A small network was trained on invented records. Each row is its activation on one of them, seen along a few directions.
After each row come some of the record's fields: Tal, Rafaf, Fodoz, Rur, Milip, Gamuk, Lipad.
Not every record has every field; a missing one is left out.
Other fields move the rows too, some of them a lot.
In the rows, zero is written as 500.
Strong random noise was added to every row along 3 fixed directions; ignore it. To show where, here is one row again and again, with new noise each time:
[512 388 459 555 280 364 593 528 333 401 493 661 536 592 685 693]
[418 610 737 338 426 572 526 308 437 269 322 668 557 379 221 504]
[455 530 458 546 478 149 632 555 333 294 610 644 619 556 626 827]
[463 507 657 401 324 581 531 359 409 337 335 671 526 449 370 516]
[429 541 711 379 402 532 550 363 411 316 341 664 543 422 290 528]

[528 681 429 354 333 905 357 230 667 398 431 505 480 311 435 210]	{Tal: c4, Rafaf: e2, Rur: l1, Milip: y2, Gamuk: b3, Lipad: w2}
[358 281 925 467 715 345 694 749 440 724 508 366 442 439 136 481]	{Tal: c4, Rafaf: e3, Rur: l1, Milip: y1, Gamuk: b4, Lipad: w3}
[477 205 527 603 377 249 686 643 309 552 459 664 476 650 621 633]	{Tal: c4, Fodoz: n2, Rur: l4}
[525 390 278 668 495 142 550 591 362 398 524 684 541 717 775 794]	{Tal: c4, Fodoz: n6, Rur: l4}
[429 499 472 556 775 114 627 724 478 604 777 355 542 547 586 599]	{Tal: c2, Rafaf: e2, Fodoz: n9, Rur: l1, Milip: y2, Gamuk: b2, Lipad: w3}
[500 700 441 374 324 631 504 297 491 284 557 548 590 359 538 513]	{Tal: c4, Fodoz: n5, Rur: l1, Milip: y1, Gamuk: b4, Lipad: w1}
[397 320 678 493 432 398 726 625 361 575 573 498 477 471 452 490]	{Tal: c4, Fodoz: n5, Rur: l1, Milip: y2, Gamuk: b3, Lipad: w2}
[485 573 747 527 694 316 611 716 444 487 594 376 555 456 290 836]	{Tal: c1, Rur: l1, Milip: y2, Gamuk: b2, Lipad: w1}
[447 353 522 430 323 550 559 301 416 391 259 806 459 498 426 334]	{Tal: c2, Rafaf: e3, Fodoz: n6, Rur: l4}
[499 413 698 537 576 429 597 668 453 631 588 366 490 519 402 590]	{Tal: c1, Rur: l1, Milip: y2, Gamuk: b2, Lipad: w1}
[553 607 503 384 264 906 433 292 592 479 534 416 505 346 488 314]	{Tal: c1, Rur: l1, Milip: y2, Gamuk: b2, Lipad: w3}
[403 522 485 551 795 197 609 617 530 540 624 443 547 561 499 528]	{Tal: c2, Rafaf: e1, Fodoz: n9, Rur: l3}
[647 441 426 660 345 509 456 660 431 534 540 470 494 627 709 820]	{Tal: c1, Rur: l1, Milip: y2, Gamuk: b2, Lipad: w1}
[585 598 318 592 331 532 464 548 488 387 646 497 547 483 731 748]	{Tal: c1, Rur: l1, Milip: y2, Gamuk: b3, Lipad: w2}
[563 254 583 570 376 672 507 597 482 777 371 434 379 622 543 292]	{Tal: c4, Fodoz: n4, Rur: l3}
[358 870 603 347 807 401 587 425 618 349 716 336 654 269 247 478]	{Tal: c4, Fodoz: n7, Rur: l3}
[500 881 301 465 684 404 401 334 560 187 617 568 623 443 486 580]	{Tal: c4, Fodoz: n4, Rur: l4}
[464 673 441 354 326 631 551 287 500 319 617 525 573 326 520 433]	{Tal: c4, Fodoz: n5, Rur: l1, Milip: y2, Gamuk: b2, Lipad: w3}
[524 499 332 598 548 347 469 541 474 449 526 553 516 610 645 612]	{Tal: c4, Fodoz: n8, Rur: l4}
[629 507 124 624 500 492 348 501 561 549 565 501 449 688 824 398]	{Tal: c2, Rafaf: e2, Fodoz: n4, Rur: l4}
[428 336 618 425 319 563 632 441 426 494 381 632 461 458 421 371]	{Tal: c4, Fodoz: n2, Rur: l4}
[468 618 586 371 619 608 342 266 570 372 215 643 470 468 213 349]	{Tal: c2, Rafaf: e2, Fodoz: n6, Rur: l4}
[520 316 549 596 560 430 526 637 434 650 413 514 419 656 492 463]	{Tal: c4, Fodoz: n4, Rur: l4}
[497 411 388 440 327 619 517 318 515 480 381 674 444 497 560 206]	{Tal: c2, Rafaf: e2, Fodoz: n2, Rur: l4}
[367 515 767 431 772 375 555 569 506 504 463 446 527 425 179 505]	{Tal: c4, Rafaf: e3, Rur: l1, Milip: y2, Gamuk: b2, Lipad: w3}
[510 486 657 417 256 754 497 312 455 372 250 706 493 410 349 451]	{Tal: c1, Rur: l1, Milip: y1, Gamuk: b4, Lipad: w3}
[520 532 512 514 488 594 452 531 554 569 499 415 479 460 490 492]	{Tal: c4, Rafaf: e2, Rur: l1, Milip: y2, Gamuk: b3, Lipad: w2}
[452 770 373 351 543 636 419 243 650 341 535 486 554 371 464 258]	{Tal: c2, Rafaf: e2, Fodoz: n5, Rur: l3}
[539 685 290 363 426 737 320 192 658 384 454 538 504 444 548 208]	{Tal: c2, Rafaf: e2, Fodoz: n2, Rur: l4}
[387 705 384 370 607 448 491 279 542 288 532 606 575 378 444 410]	{Tal: c2, Rafaf: e1, Fodoz: n5, Rur: l4}
[400 906 529 425 870 259 530 488 571 294 725 383 671 350 311 661]	{Tal: c4, Fodoz: n4, Rur: l3}
[539 391 492 661 598 296 491 681 452 595 465 476 491 689 586 661]	{Tal: c4, Fodoz: n8, Rur: l3}
[659 117 491 657 253 683 475 699 458 860 417 413 324 708 724 428]	{Tal: c4, Rafaf: e2, Rur: l1, Milip: y2, Gamuk: b2, Lipad: w1}
[491 650 609 474 728 450 449 467 498 426 430 496 535 512 320 552]	{Tal: c4, Fodoz: n7, Rur: l2}
[393 391 779 500 569 327 673 626 376 533 444 567 521 441 294 638]	{Tal: c1, Rur: l1, Milip: y1, Gamuk: b4, Lipad: w3}
[551 506 428 497 543 585 324 437 548 536 380 496 437 576 520 395]	{Tal: c2, Rafaf: e3, Fodoz: n8, Rur: l2}
[481 256 692 523 510 551 583 681 474 780 495 367 409 520 415 393]	{Tal: c4, Rafaf: e3, Rur: l1, Milip: y2, Gamuk: b2, Lipad: w3}
[411 468 626 532 697 213 594 690 439 538 568 473 541 485 419 681]	{Tal: c4, Rafaf: e2, Rur: l1, Milip: y1, Gamuk: b4, Lipad: w2}
[534 516 344 491 358 694 453 436 596 533 591 447 462 427 629 322]	{Tal: c4, Rafaf: e2, Rur: l1, Milip: y2, Gamuk: b3, Lipad: w2}
[495 451 569 532 506 464 521 657 469 560 563 418 504 490 504 649]	{Tal: c4, Rafaf: e3, Rur: l1, Milip: y2, Gamuk: b2, Lipad: w3}
[628 527 290 617 393 568 342 477 536 487 446 508 497 640 731 563]	{Tal: c4, Fodoz: n8, Rur: l3}
[441 494 658 508 771 323 547 629 516 578 540 392 517 492 316 534]	{Tal: c4, Rafaf: e2, Rur: l1, Milip: y1, Gamuk: b4, Lipad: w1}

Which values does each new row have?
[494 506 422 441 473 528 414 247 510 343 238 771 483 540 433 345]	{Tal: c2, Rafaf: e2, Fodoz: n6, Rur: l4}
[431 337 453 488 494 378 605 536 486 569 507 546 454 539 552 370]	{Tal: c2, Rafaf: e2, Fodoz: n2, Rur: l4}
[372 477 579 425 701 430 580 501 525 588 513 470 485 435 334 278]	{Tal: c2, Rafaf: e1, Fodoz: n4, Rur: l4}
[500 652 644 468 544 491 507 535 485 394 559 444 583 389 351 732]	{Tal: c1, Rur: l1, Milip: y1, Gamuk: b4, Lipad: w1}
[395 416 850 510 721 276 590 603 404 506 286 582 502 556 158 646]	{Tal: c4, Fodoz: n6, Rur: l3}
[423 709 501 434 759 342 508 493 578 447 626 395 564 427 400 501]	{Tal: c2, Rafaf: e2, Fodoz: n5, Rur: l3}
[428 280 873 531 712 415 619 705 443 769 347 416 414 584 200 379]	{Tal: c4, Fodoz: n4, Rur: l3}
[368 563 812 387 673 460 655 553 495 494 586 368 563 338 212 510]	{Tal: c1, Rur: l1, Milip: y2, Gamuk: b2, Lipad: w3}
[486 525 731 471 586 526 517 523 489 509 467 437 516 477 291 572]	{Tal: c1, Rur: l1, Milip: y2, Gamuk: b2, Lipad: w1}
[500 367 595 512 295 555 635 572 407 561 503 532 488 433 535 563]	{Tal: c1, Rur: l1, Milip: y1, Gamuk: b4, Lipad: w3}
[590 632 397 460 432 705 384 415 606 492 554 397 513 436 567 416]	{Tal: c4, Rafaf: e2, Rur: l1, Milip: y1, Gamuk: b4, Lipad: w1}
[449 238 699 530 488 439 588 613 408 643 350 567 434 555 390 473]	{Tal: c4, Rafaf: e3, Rur: l1, Milip: y1, Gamuk: b4, Lipad: w3}
[489 776 559 367 393 700 428 265 538 237 436 605 590 279 335 546]	{Tal: c1, Rur: l1, Milip: y1, Gamuk: b4, Lipad: w3}
[416 576 680 404 668 456 489 376 496 364 300 631 515 466 182 455]	{Tal: c4, Fodoz: n6, Rur: l4}
[386 371 937 501 698 237 773 815 364 629 568 375 534 431 199 759]	{Tal: c1, Rur: l1, Milip: y1, Gamuk: b4, Lipad: w1}
[427 584 636 435 686 434 569 597 548 530 677 314 541 374 337 512]	{Tal: c4, Rafaf: e3, Rur: l1, Milip: y2, Gamuk: b2, Lipad: w3}
[330 399 736 409 553 279 748 504 374 437 467 640 539 417 271 492]	{Tal: c4, Fodoz: n2, Rur: l4}
[443 404 592 509 641 419 583 585 470 620 492 474 459 534 398 375]	{Tal: c4, Fodoz: n4, Rur: l4}
[470 612 711 447 566 577 503 539 516 455 501 415 536 378 279 621]	{Tal: c1, Rur: l1, Milip: y2, Gamuk: b2, Lipad: w3}
[542 543 526 414 522 829 282 320 683 606 282 428 412 504 363  98]	{Tal: c2, Rafaf: e2, Fodoz: n8, Rur: l3}
[572 277 375 599 360 632 477 581 540 774 483 397 409 653 750 312]	{Tal: c2, Rafaf: e1, Fodoz: n7, Rur: l3}
